These are the activations of a small neural network, seen along a few directions. Each row is one input.
In each table, some parts of the input vary, and every possible input appears once, in random order.
Descriptions start from the smaller parts, as in this example, which fits no table here: values(3) and (point or line(11) or (ring(5) and line(6))).
Shared parts are said once, and a part with two or three values counts as separate values.
In the rows, 128 means zero.

Other details of the inputs shift rows strongly along three fixed directions, in all tables alike. That doesn't count.

Table:
r1: [193 169 104 175 148  92  99 137 174  98 131]
r2: [133 138 154 171 135  84 140 132 156 159 111]
r3: [100 103 141 106 126 137 184  90 121 137 170]
r4: [166 138 145 131 131 119 109 134 132 124 132]
r5: [ 39  69 153 168  94 134 146 128  85 167  57]
r6: [181 173  84 136 135 108  86 147 152  96 138]
r7: [143 173 107  79 150 137 121 120 153 114 166]
r8: [103 153 112 146  85 115 202  80 180 155 151]
r9: [156 147 127 133 139 156  34 169  98 101  65]
r10: [ 93 128 140  57 150 191 102 127  81 103 132]
r11: [114  89 145 184 126  70 206  90 185 180 157]
r12: [150 136 128 161 117  71 123 148 149 149 136]
r13: [ 95  84 161 171 116  95 120 151  89 157  96]
r14: [174 194 133 131 137 104 116 134 134  99 160]
r15: [211 157 125 164 157  80  85 152 153 111 147]
r16: [145 108 107 183 148  89  86 167 108 106  92]
r17: [132 125 121  21 151 201  54 157  69  98 126]
r18: [143 119  98  65 140 223  69 156  55  53 111]
r19: [189 146  87 191 146  98 130 137 186  99 140]
r20: [102 134 143  81 111 151 134 127 115 145 127]
r21: [ 91 114 140 102 135 139 184  89 124 139 162]
r22: [129 104  85 159 114 120 146 134 148 130 126]
r23: [ 72  76 159 178  91  76 151 147 120 201  84]
r24: [ 94  50 147 149 111 102  99 169  82 177  78]
r25: [150 101  92 172 138  88  68 180 116 124  84]
r26: [148 195 127  83 153 147 125 116 133  93 168]
r27: [163 158 107  31 137 173 127 108 125  95 192]
r28: [ 82 149 137  50 100 174 222  63 158 148 186]
r29: [ 97  82 138 188 112 127 111 146 118 154  57]
r30: [ 74 111 152 104 121 149 224  59 171 164 161]
r31: [ 94 147 119 118  92 163 225  61 152 119 167]
r32: [ 53  77 175  66 117 203 140 110  86 159  92]
r33: [132 145 159  63 108 186 152  95 119 121 150]
r34: [161 196 131 168 145  68 146 124 170 123 162]
r35: [138 114 138 177 132  73 146 132 129 143 143]
r36: [106 103 128  89 130 192  58 158  50  86  84]
r37: [172 185  82 136 121 123 108 133 158 101 141]
r38: [176 159 123 132 168 106 116 126 162 118 155]
r39: [ 97  40 137 174 125 127  98 158  98 149  53]
Each input here is: values(3) and (line(5) or ring(8)).
The inputs of r15 and r24 match in every part but the values(3) part. If r39 is changed in the same way as r15 into r24, which row does it become? -> r25
Which other rows agree with r13 in the values(3) part? List them by row number. -> r3, r5, r10, r14, r16, r18, r21, r26, r31, r34, r35, r36
Which other rows does r36 become when the values(3) part takes its other values? List them by row number. -> r1, r6
A walk changes only the ring(8) part. It starts at r11 and steps to r15. List the rest of the walk in order. -> r4, r33, r2, r32, r30, r38

Table:
r40: [ 76  97 145  99  88 145 224  71 161 174 150]
r41: [ 91 101 160  71 101 189 102 137  71 139  94]
r42: [131  83 127 131 124 142 115 136 117 136 111]
r43: [125 134 167 153 159  48 115 147 131 171 136]
r44: [184 161 106 191 155  80 110 140 166 107 127]
r45: [136 120 134  97 123 150 100 142 119 132 113]
r46: [110  96 160 124 124 162  63 166  60 119  68]
r47: [ 93  56 121 190 131  94 108 164 113 163  72]
r48: [113 101 118 112 120 157 135 122  99 113 127]
r49: [125 131 139 188 121  64 120 152 144 165 102]
r50: [ 97  77 148  83 122 204 107 128  74 115  90]
r51: [158 148 139 219 142  54  95 160 165 149  94]
r52: [ 76 106 129 154  98  92 229  84 182 185 144]
r53: [ 58  28 140 148 104 140 154 126 101 179  80]
r54: [102  75 164 146 154  66  91 163  95 177 109]
r55: [132 154 120 108 138 143  49 175  87 111  94]
r56: [113 153 122 177 120  89 181 102 161 132 144]
r57: [141 110 118 108 136 159  76 156  82  93 112]
r58: [ 54  99 153 145 100 135 190  94 138 173 108]
r59: [130 101 133 179 133 106 131 131 137 137  98]
r60: [120  97 114 190 122  76 176 115 173 160 134]
r61: [181 166  85 153 153 101 102 145 143  83 150]
r62: [143 130 116 143 113 113 203  82 166 125 177]
r63: [167 164 111 128 142 135 138 108 159  92 156]
r64: [176 154 110 161 126  74 139 130 169 133 158]
r65: [ 58  60 199 142 138 113 144 145  75 181  96]
r66: [149 167  94  71 128 160 127 121 125  94 169]
r67: [115 138 148  94 102 152 148 110 126 137 139]
r68: [ 94  82 109 157 121 116 165 118 140 153 119]
r69: [182 185 129  97 135 161  94 129 117  74 150]
r70: [182 201 123 123 141 130 115 118 165 102 153]
r71: [111 149 125  85 123 161  92 146  95 116 116]
r72: [150 106 135 137 146 147  61 163  96 104  84]
r73: [126 126 124 135 126 110 122 140 145 146 117]
r74: [137 133 151  51 147 166 168  91 117 106 208]
r75: [166 126 110 174 133  85 145 123 176 134 149]
r76: [180 153 103  76 141 172 105 122 133  82 165]
r77: [136  95 119 170 136 104  91 162 103 123  96]
r78: [ 70 119 143  92  95 159 172 101 114 153 130]
r79: [133 148 122 125 143 150  54 167  79  90  91]
r80: [153 181 127  87 126 169 129 106 121  84 158]
r81: [128 138 133 177 124  76 108 156 135 156  99]
r82: [ 66 106 153 109  90 145 178 102 119 167 122]
r83: [174 203 119 122 142 129 115 119 165  99 155]
r84: [207 166  92 135 154 115  90 143 157  91 155]
r85: [126 111 147 145 152  74 188  93 171 165 186]
r86: [117 115 109 106 131 141  83 164  90 119 108]
r87: [ 96 105 128 120 117 133 137 131 126 155 106]
r88: [143 126 116 129 152 149  70 156 101  93  97]
r89: [124 137 146  74 117 195 115 117  84  97 125]
r90: [145 168 100  84 114 143 177  91 155 111 192]
r91: [161 142 118 181 138  63 113 152 170 150 115]
r92: [131  92 126 194 130  62  80 184 116 160  81]
r93: [ 73 126 144  88  94 179 207  69 119 127 153]
r94: [116 109 150 176 127 106  95 159 101 137  79]
r95: [ 99 134 140 110 120 163 128 118 116 132 110]
r96: [128 133 159 100 152 131 204  82 153 136 195]
r97: [123 146 108 146 127 120 201  79 178 117 165]
r98: [103 108 156 106 126 173  70 155  80 132  72]
r99: [142 118 102 105 140 158  96 141 111 105 125]
r100: [154 138 110 117 131 123  91 154 116 117 129]
r101: [128 140 151  72 120 199 100 122 101 112 115]
r102: [161 128 114 140 135 120 112 138 126 103 137]
r103: [146 140 115 182 132  62 134 141 176 156 121]
r104: [105 125 116  69 106 168 162 103 117 124 160]
r105: [138 155 105  80 136 160 102 138 126 107 133]
r106: [162 175 158 142 180  74 118 136 153 138 160]
r107: [134 127 105 182 126  78 177 112 163 129 154]
r108: [130 121  96 133 136 127 136 126 144 119 140]
r109: [115 159 108  84 112 145 202  78 177 129 183]
r110: [154 157 132 106 132 140  62 163 101 114 108]
r111: [122 141 127 177 126  76 109 156 133 153 100]
r112: [121 138 112  76 129 193 151  92 122  90 148]
r113: [102 121 161 119 140  71 207  79 175 185 183]
r114: [149 137 130  95 123 176 156  89 139  99 154]
r115: [112  90 137  84 106 183 153 104 100 114 141]
r116: [200 166 104 116 139 133 118 121 144  77 173]
r117: [109 125 142 178 117  97 151 123 133 142 113]
r118: [107 124 124  54  99 181 174  91 119 124 169]
r119: [ 50  53 148  99 104 197 162 101  81 143  89]
r120: [132 123 104 110 137 152 101 142  99  91 128]
r121: [198 169 105 141 141  90  86 157 150 106 151]
r122: [ 86 103 141 153 133 135  68 169  88 145  52]
r123: [193 171 100 138 140  94  94 151 148 108 152]
r124: [175 162 116 155 136  79 123 137 181 132 144]
r125: [158 200 111  90 148 164  86 132 133  81 142]
r126: [ 72  82 161 154 115 138 102 150  93 167  53]
r127: [ 74 101 145 201 105  84 187 110 138 170 104]
What is each input in this table made of? -> ring(8) and (point or (values(2) and line(5)))
The inputs of r101 and r69 match in every part but the ring(8) part. If r83 is changed in the same way as r101 into r69, which row does it become? -> r117
The inputs of r73 and r57 match in every part but the ring(8) part. If r103 is changed in the same way as r73 into r57, which row does it become? -> r77
Which other rows does r121 become when the line(5) part takes its other values? List them by row number. -> r86, r92, r104, r118
Which other rows agree with r108 in the ring(8) part? List them by row number. -> r42, r47, r53, r60, r68, r75, r76, r84, r85, r99
Which other rows does r119 become when the values(2) part takes its other values? List them by row number. -> r88
Which other rows does r51 become when the values(2) part takes its other values? List them by row number. -> r101
